Each row below is a small network's average activation on inputs in which a field has the value named, seen along a few directions.
Values that are neighbours, or in one group, have similar rows; names and order tell nothing.
In the rows, 500 means zero.
Random noise pushes rows far along 5 fixed directions. That doesn't count. These rows show it; they differ only by the noise:
[566 254 525 502 722 677 351 525 490 574 600 642 528 522 444 489 548 612
 616]
[477 253 721 372 595 738 450 563 338 448 525 604 421 440 522 414 480 684
 737]
[410 417 475 721 478 459 458 410 685 478 295 446 547 485 561 685 604 763
 726]
[416 527 482 663 326 434 503 439 695 487 295 376 580 410 643 650 613 765
 719]
[557 163 750 343 709 766 326 582 315 453 605 744 446 447 502 392 549 781
 794]
[167 388 737 664 457 533 652 404 368 289  44 394 305 681 423 714 274 432
 510]
[435 511 944 456 328 411 279 536 260 250 128 750 518 655 550 679 510 651
 473]


Field S:
s3: [467 747 476 534 299 329 643 444 493 459 375 377 492 434 525 588 465 538
 444]
s7: [698 672 441 376 456 478 384 577 525 629 714 640 630 414 626 372 652 537
 381]
s6: [380 507 448 367 493 661 852 470 421 519 565 294 272 431 451 318 369 194
 524]
s1: [479 288 488 561 715 509 513 432 487 439 534 538 413 408 508 521 498 822
 751]
s8: [499 336 967 122 525 785 401 659 162 300 626 748 292 419 603 234 530 757
 790]
s4: [593 398 514 431 596 523 342 549 529 544 608 670 489 505 492 355 718 559
 642]
s12: [670 534 354 348 594 463 540 510 546 568 881 461 524 317 541 261 577 406
 619]
s5: [553 343 772 449 641 558 215 563 251 407 398 850 512 737 386 555 485 482
 350]
s10: [511 488 479 500 580 389 565 501 549 361 619 495 404 460 442 505 492 598
 557]
s2: [623 511 475 402 509 405 344 548 396 394 601 645 596 527 432 469 401 520
 339]
s11: [520 517 429 520 598 410 580 455 420 516 536 539 400 591 329 458 450 242
 359]
s9: [698 624 246 646 691 362 221 528 626 696 626 654 798 734 409 632 554 280
  60]
S is arranged as a 3 by 4 grid.
- List every value one step from s1, in the order listed. => s3, s2, s9
- List every value one step from s4, in the order listed. => s6, s8
- List every value one step from s12, in the order listed. => s10, s11
Each value of S is a pair of two hidden parts, and every pair occurs once (3 first parts, 4 second parts).
- Changing only the second part turns s9 into s5. s6 has the same second part as s9; what does that change turn s6 into? => s4
- Changing only the second part turns s10 into s3. s2 has the same second part as s10; what does that change turn s2 into? => s1
